A small network was shown many inputs. Here are its activations along a few directions, one row for each input.
Each table varies a few parts of the input and shows all the possible inputs, shuffled.
Descriptions start from the smaller parts, as in this example, which fits no table here: one of 4 places along a line, together with either a single point or (one of 2 separate values, together with one of 5 places around a ring) or one of 11 places along a line.
Shared parts are said once, and a part with two or three values counts as separate values.
In the rows, zero is written as 128.

Rows:
r1: [107 133 168  86 149 134 126 108 140 133  77 167]
r2: [122 120 118  92 169 122 154 114 149 131  78 151]
r3: [115 140 179 143 127 132 164 133 124 154 136 167]
r4: [130 144 176  82 148 148 105  85 132 113 110 161]
r5: [126 173 112 106  49 107 120 149  65  88 123  63]
r6: [155 141 140 127 101 165  96 130 169  67 157 135]
r7: [116  93  83 146 159 118 123 149 120 155 134 133]
r8: [119  94 100 160 171 127 132 147 117 109 101 114]
r9: [159  89  70 142 157 118 121 106 155 153  76  91]
r10: [155 106  82 118 171 110 131 128 142 136  77 133]
r11: [111 125 151 121 105 144 121 103 126 129 160 179]
r12: [147  97 105 189 164 115 137 136 130 176 139  77]
r13: [116  86  70 171 151 121 105 131 133 169 132  96]
r14: [145 107 117 166 176 110 152 156 117 162 143 114]
r15: [142 150 177 141 117 146 149 111 124 143 165 161]
r16: [120 156 109  96  38  91 116 152  74 129 155  76]
r17: [ 91 121 167 133 124 139 144 125 129 105  96 165]
r18: [174 170 153 137 106 166 112 135 164 130 190 132]
r19: [ 98 111 125 134 157 139 162 133 131 104 102 137]
r20: [154 161 141 107  51  85 142 161  74 139 164  58]
r21: [121  84  86 184 160 132 118 127 129 123 100  78]
r22: [123 122 140 143 160 127 183 140 126 154 142 138]
r23: [145 142 124 119  93 161  87 128 167 111 186 151]
r24: [ 92 106 110 123 147 130 153 133 130 146 134 155]
r25: [136 209 106  89  67  59  99 122  89  98 106  76]
r26: [ 84 117 154 122 115 132 134 125 125 148 128 182]
r27: [121 125 164 128 113 149 131 104 128  85 129 164]
r28: [160 163 157  80 138 157  66 111 174  92 144 128]
The inputs of r26 and r1 match in every part but one. If r23 is changed in the same way as r26 into r1, which row does it become?
> r28
What is each input in this table made of?
> one of 4 places along a line, together with either a single point or one of 6 places along a line
Change only the place on the line of 6 in r14. List by row number the other rows that result.
> r3, r12, r15, r18, r22
Change only the place on the line of 4 in r14. List by row number the other rows that result.
> r7, r8, r10

Rows:
r29: [124  84 107 173 189 152 109 120 163 150 136 147]
r30: [ 96 112 134 109 166  93 179 113 104 170  63 160]
r31: [123 164 157  95  79 130 110 106 111  74 112 135]
r32: [152 171 135  89  79 136  99 116 152 102 140 134]
r33: [148 123  38 157  99  62 122 166  73 147 117   4]
r34: [163 171 167 141  92 141 132 149 128 134 214 125]
r35: [112 103 137 132 190 132 150 116 142 126  64 142]
r36: [157 161 161 106  92 146  90 120 138 127 178 119]
r37: [135  90 100 128 196 146 128 125 165 123 103 149]
r38: [124  70 117 198 153 163 151 138 153 159 167 147]
r39: [ 74 158 154  79  73 108 138 137  79  95 113 146]
What is each input in this table made of?
> either a single point or (one of 2 separate values, together with one of 5 places along a line)

Rows:
r40: [167  88  90 192 181 125 144 155 153 178 158 101]
r41: [102 101 177 139 176 155 179 113 142 125  83 195]
r42: [178 218 182  76  67 163  66 105 169  82 183 142]
r43: [100 141 148  83 120 109 159 124 105 159 126 177]
r44: [118  62  47 157 212  90 125 118 124 173  39  89]
r45: [110 105  87 174 105 119 135 158  97 141 167  97]
r46: [155 181 207 111  88 165 106 120 151 128 205 162]
r47: [177 156 120 149  83 119 111 164 112 148 203  61]
r48: [130 208 146  18  56  98  92 109 118  84 113 141]
r49: [120 135 103 145  59 117 110 162  88 118 177  72]
r50: [ 94  78 145 157 155 176 142 113 170 131 136 206]
r51: [150 145 190 139 132 170 137 112 161 151 196 184]
r52: [ 98 101 124 103 169 120 165 122 136 173  87 186]
r53: [ 96 120 166 137 107 167 132 117 136 119 175 197]
r54: [148 101 168 158 183 180 146 107 196 162 157 189]
r55: [112 178 220  86  83 135 143 120 100  85 131 166]
r56: [111  96 101 171 173 103 181 152 111 144  84 104]
r57: [111  88  73 165 159  78 153 139  99 190  81  91]
r58: [107 174 167  54  77 103 131 129  98 133 136 156]
r59: [136 215 198  49  62 131 101 105 120  40 109 147]
r60: [101  81 100  97 225 132 135 104 162 157  48 182]
r61: [110 131 120 153 126  96 177 154  80 135 118  88]
r62: [120 160 135 121  78  94 152 158  72 109 127  65]
r63: [152 185 114  87  54  95 113 136  90  66 104  50]
r64: [151  80 143 151 241 190 116  89 220 146 117 183]
r65: [106 157 185 107  61 162 100 124 125  95 183 175]
r66: [174  61  64 184 235 136 117 133 179 162 117  95]
r67: [209 183  96 115  57 124  73 142 132 105 179  42]
r68: [105 142 200 117 127 142 174 115 109 111 121 187]
r69: [ 95  56 122 149 215 187 111  95 197 115  97 201]
r70: [112 124  93 146 112  71 148 140  69 179 115  76]
r71: [152 161  83 111  35 119  72 141 107  76 154  56]
r72: [121 151 106 116  69  68 127 143  63 154 125  55]
r73: [126 193 165  72  41 159  59 108 143  51 161 158]
r74: [113  42  43 185 208 134 115 134 155 136  93 109]
r75: [151 173  85  81  47  67  90 120  83 108 102  40]
r76: [107  68  69 191 154 123 143 156 127 149 133 113]
r77: [107  81 155 131 231 165 147  94 167 107  43 191]
r78: [169 127 107 178 130 119 137 159 120 170 193  86]
r79: [118  74  76 164 227 113 153 131 134 127  40 102]
What is each input in this table made of?
> one of 2 separate values, together with one of 4 places along a line, together with one of 5 places along a line
The inputs of r59 and r63 match in every part but the choice among 2 separate values. If r53 is changed in the same way as r59 into r63, which row does it become?
> r45
The inputs of r60 and r44 match in every part but the choice among 2 separate values. If r41 is changed in the same way as r60 into r44, which row does it become?
> r56

Rows:
r80: [101 170 151  74  69  97 137 131  78 104 112 131]
r81: [157 166 142 142  61 126 116 147 106 130 204  89]
r82: [138  80  83 180 180 136 131 137 155 162 138 118]
r83: [125  87  93 149 196 117 139 125 138 144  80 123]
r84: [137  79  82 159 189 131 129 128 149 153 106 112]
r85: [140  80 108 194 176 146 148 151 149 174 165 124]
r86: [144 191 217  71  85 173 103 100 162  95 175 199]
r87: [120 169 138  84  69 102 132 129  93 100 112 112]
r88: [134 171 125  96  80 107 109 135 103  96 124  91]
r89: [106  88 110 139 184 114 160 119 128 149  62 142]
r90: [148 160 118 108  71 115  94 136 112 105 147  79]
r91: [153 163 119 131  64 120  97 141 113 117 175  85]
r92: [112  98 180 136 185 198 129  97 192 112 132 229]
r93: [ 79  91 127 129 182 111 167 119 113 151  61 157]
The inputs of r87 and r89 match in every part but one. If r90 is changed in the same way as r87 into r89, which row does it become?
> r84
What is each input in this table made of?
> one of 2 separate values, together with either a single point or one of 6 places along a line
Change only the choice among 2 separate values in r83. List by row number the other rows that result.
> r88
